Each row below is a small network's average activation on inputs in which a field has the value named, seen along a few directions.
Related values have similar rows: they may be neighbours, one step apart, or belong to one group.
In the rows, zero is written as 500.
Strong random noise was added to every row along 17 fixed directions; ignore it. To show where, here is one row again and again, with new noise each time:
[496 563 403 408 436 416 490 379 569 399 507 589 502 387 441 500 412 423
 411 539 494 488 500 626 572 450 453 408 478 475]
[486 594 464 537 549 448 600 478 550 641 472 595 618 492 715 629 541 560
 484 577 504 471 352 602 641 439 378 621 533 463]
[387 659 386 290 359 666 522 409 333 574 561 439 541 538 599 432 445 526
 488 495 408 570 510 512 455 589 539 458 585 499]
[577 532 409 609 486 553 489 536 580 589 630 617 281 366 476 335 207 587
 472 554 552 502 533 598 629 498 481 333 611 573]
[393 481 582 557 510 349 436 507 469 604 423 350 569 503 582 453 438 482
 512 483 440 594 377 413 491 547 460 648 460 363]
[436 511 566 495 394 584 617 502 460 552 711 444 470 340 505 393 618 565
 429 496 669 406 430 510 534 518 604 418 596 579]
[527 480 488 332 522 380 587 319 417 599 526 410 476 508 588 410 447 547
 275 449 513 551 365 594 605 670 411 693 445 555]
[507 454 408 534 383 514 561 538 527 528 538 388 433 492 492 536 502 421
 426 445 524 517 425 584 567 444 580 435 451 504]
[522 471 569 583 648 502 369 552 499 404 524 345 335 616 263 540 682 397
 527 415 657 482 557 365 454 416 435 471 624 459]
[687 405 658 599 710 547 526 384 682 517 617 504 333 384 504 405 395 578
 429 572 587 480 568 329 474 628 431 632 632 645]
[438 556 471 522 496 234 510 484 494 497 343 693 555 422 429 597 474 444
 488 624 521 348 608 437 597 561 470 599 462 475]
[424 600 624 615 617 587 509 444 590 554 560 444 489 561 623 440 479 533
 610 560 631 665 473 333 490 425 514 505 522 461]
[590 376 442 490 458 608 625 415 452 421 529 447 421 620 438 480 563 446
 423 501 570 486 610 486 419 515 659 420 415 675]
[603 247 457 535 458 471 348 754 440 391 483 731 403 371 343 365 128 624
 657 573 615 451 687 484 442 425 470 252 546 490]
[466 446 506 476 553 436 622 409 495 440 523 514 611 465 592 488 591 574
 530 551 489 569 413 541 451 454 430 554 445 453]
[526 381 576 551 583 463 626 515 518 419 542 628 522 498 516 505 597 616
 570 540 630 488 499 537 470 427 465 497 473 510]
[425 749 563 432 408 499 718 461 635 332 581 642 378 511 428 475 556 459
 681 326 374 553 695 683 498 487 538 502 407 271]
[419 560 483 374 556 490 450 489 495 364 563 544 460 397 328 588 621 524
 538 561 640 539 552 330 530 514 455 482 587 500]
[296 381 552 612 304 474 557 701 595 448 584 586 414 296 389 663 602 533
 603 491 508 464 481 452 421 543 643 426 644 408]


Values of Bigab:
u5: [511 540 619 502 494 363 644 353 661 490 506 588 490 450 522 518 515 498
 379 482 476 533 440 601 640 638 574 661 298 560]
u9: [554 577 573 321 548 645 415 493 637 424 562 529 473 480 482 584 490 554
 503 376 444 635 442 564 543 565 415 565 546 442]
u10: [433 582 584 441 704 443 440 417 544 508 388 523 470 588 542 578 451 475
 580 576 585 577 664 139 440 601 444 685 533 495]
u3: [460 677 527 615 511 505 458 346 555 571 476 336 433 689 529 349 424 286
 413 465 643 560 494 525 590 373 586 386 397 487]
u8: [532 520 575 507 540 363 499 453 510 529 553 522 485 415 501 330 411 561
 436 479 517 473 438 593 590 519 407 527 454 510]
u4: [358 477 622 642 524 513 410 483 588 636 533 389 394 608 618 524 466 425
 433 462 688 528 368 450 439 419 497 431 693 470]
u12: [481 584 428 563 507 449 530 696 450 581 449 754 477 534 567 567 509 590
 634 466 514 408 524 718 616 414 425 449 553 408]
u11: [501 572 364 273 352 486 549 695 537 522 423 558 539 435 586 781 463 431
 529 410 553 471 524 511 663 442 504 565 421 379]
u2: [370 488 559 590 492 541 372 421 512 471 445 635 653 499 485 508 575 523
 473 625 466 463 428 508 373 514 564 364 580 570]
u6: [601 560 539 334 536 703 453 595 509 517 440 535 546 607 622 660 508 517
 600 399 432 502 604 423 449 545 471 629 553 470]
u1: [418 430 569 501 468 530 563 468 489 586 495 383 448 663 648 651 595 420
 459 394 525 442 449 525 335 501 442 599 727 398]
u7: [632 499 609 654 616 588 457 451 570 473 559 499 525 394 412 401 593 537
 484 621 421 366 590 333 418 564 572 490 519 731]
Bigab is arranged as a line.
Q: Fewest steps between u6 and u2?
A: 10
Q: List every value one step from u4, in the order listed.
A: u10, u7
Q: List every value one step from u5, in the order listed.
A: u3, u1

Values of Sok:
g12: [634 646 489 330 642 670 461 420 520 483 513 553 497 554 481 565 476 575
 488 575 544 574 609 340 620 622 426 643 507 636]
g6: [732 495 415 754 541 588 383 561 501 698 523 498 532 580 637 281 351 495
 359 455 444 325 313 928 623 242 404 241 532 576]
g9: [409 420 337 367 500 267 490 473 205 443 334 663 543 525 393 495 541 487
 478 585 586 322 649 498 451 583 426 480 566 500]
g3: [582 491 505 710 690 437 527 885 551 556 564 404 283 526 410 472 560 638
 765 287 480 627 445 545 633 351 329 580 455 252]
g8: [467 284 458 554 336 471 544 623 532 415 436 693 503 487 450 685 477 513
 530 550 489 471 530 569 437 496 632 389 443 564]
g10: [628 538 236 416 588 357 492 493 393 656 304 658 398 751 629 545 159 476
 430 551 605 494 582 635 688 410 304 504 452 527]
g5: [734 525 583 289 514 654 254 589 461 430 489 357 511 620 358 525 465 391
 440 320 566 465 549 526 604 444 425 525 455 511]
g11: [747 349 393 406 699 452 734 458 576 284 476 397 508 550 484 603 633 579
 609 473 364 725 521 482 515 445 389 742 183 508]
g7: [418 731 402 476 384 584 534 483 558 536 564 540 533 360 561 512 423 472
 568 603 410 520 569 423 549 458 569 429 517 478]
g1: [563 493 397 728 599 534 532 613 477 776 373 287 378 723 738 539 293 347
 649 487 522 413 611 365 404 386 306 626 767 267]
g4: [448 496 561 341 365 774 208 536 603 379 535 487 542 443 434 579 363 470
 513 459 362 627 473 430 326 518 584 317 647 498]
g2: [634 468 417 537 481 463 494 543 378 510 389 559 360 632 420 325 302 456
 540 418 426 392 750 585 452 566 562 425 415 513]
Sok is arranged as a line.
Q: List every value one step from g6, in the order listed.
A: g3, g2
Q: List every value one step from g8, in the order listed.
A: g11, g7
Q: List every value one step from g1, in the order listed.
A: g12
Q: Fewest steps between g4 and g5?
A: 5
